Each row below holds a small network's activations on one input, seen along a few directions.
In each table, some parts of the input vary, and every possible input appears once, in random order.
A made-up example of a description, with smaller parts first: one of 4 places along a line, together with either a single point or one of 9 places along a line or (one of 3 separate values, together with one of 8 places around a ring).
Shared parts are said once, and a part with two or three values counts as separate values.

Other details of the inputs vary at random and push rows far along two fixed directions, the same in every table; ignore that.

A family of inputs:
x1: [  0  -1 -16 -12  25 -19  41  10  16  12 -18   1]
x2: [-35 -40 -16  -4  28  18 -42 -29  16 -32  16  20]
x3: [ -1   0 -18 -11  29 -18  43   7  14  17 -20   1]
x4: [ -3   2 -15 -14  25 -19  36  12  16  11 -21   2]
x5: [ -3  14  -7  11   2   6  40  14  -7  32  -9 -19]
x6: [-31 -24   3  13   1  20 -30 -24 -12 -12  25  -6]
x7: [ 10  20   0   6  -7 -13  30  13  -7  16 -10 -22]
x8: [-27 -19   8   9  -3  18 -36 -20 -11 -15  21  -2]
x9: [ 90  25  64 -31 -83 -22 -90  10  -6 -52  18  53]
x10: [118  58  41 -69 -64 -63 -17  52  18 -27 -28  56]
x11: [-26 -33 -15  -6  25  15 -40 -28  14 -28  12  23]
x12: [-35 -35 -15  -6  27  17 -41 -26  19 -33  12  16]
x13: [-27 -24   0  25   4  32 -40 -28  -7 -14  21   2]
x14: [  9  20  -2   0  -2 -16  45  16 -14  32 -13 -24]
x15: [  7  19  -5  10  -4  -5  33  17  -6  20 -14 -17]
x16: [-39 -25   1  22   4  40 -35 -23  -1 -12  25  -4]
x17: [-24 -19   0  18   6  20 -35 -23 -11  -8  16  -5]
x18: [  9  18  -7  12  -5  -7  39  16  -6  23 -11 -18]
x19: [-31 -26   3  21   3  40 -37 -26  -6 -10  26   2]
x20: [ -2   1 -17 -13  28 -18  38   9  14  17 -21   1]
x21: [  4  19   0   1  -5 -14  41  14 -10  22  -9 -26]
x22: [ -2  11  -5  11  -3   5  40  14  -4  26  -3 -19]
x23: [  9  18  -5  10   0 -13  40  11 -13  26 -11 -22]
x24: [-38 -41  -7  -3  29  18 -41 -30  19 -32  14  18]
x25: [ 10  20  -1   3  -5 -14  46  13 -15  29  -9 -22]
x26: [  8  19  -1   5  -5 -13  28  15 -10  18 -11 -18]
x27: [ 82  25  61 -26 -80 -11 -89  11   0 -52  13  50]
x28: [ -1   5 -25 -16  27 -18  37  11  13  15 -22  -1]
x29: [  9  20  -7  11  -2  -5  36  15  -8  27 -14 -18]
x30: [-40 -27   1  21   5  41 -38 -23  -4 -12  24  -1]
Description of these inputs: one of 5 places around a ring, together with either one of 2 separate values or one of 4 places along a line.
The inputs of x14 and x25 match in every part but the place on the ring of 5. If x5 is changed in the same way as x14 into x25, which row does it become?
> x19
Which other rows does x12 become when the place on the ring of 5 takes its other values? List them by row number.
> x2, x10, x11, x28
List by row number the other rows that have the place on the ring of 5 in common with x6.
> x1, x2, x9, x18, x22
Which other rows does x24 become when the choice among 2 separate values takes its other values? List them by row number.
> x12
Which other rows does x26 become when the place on the line of 4 takes its other values? List them by row number.
> x8, x15, x30
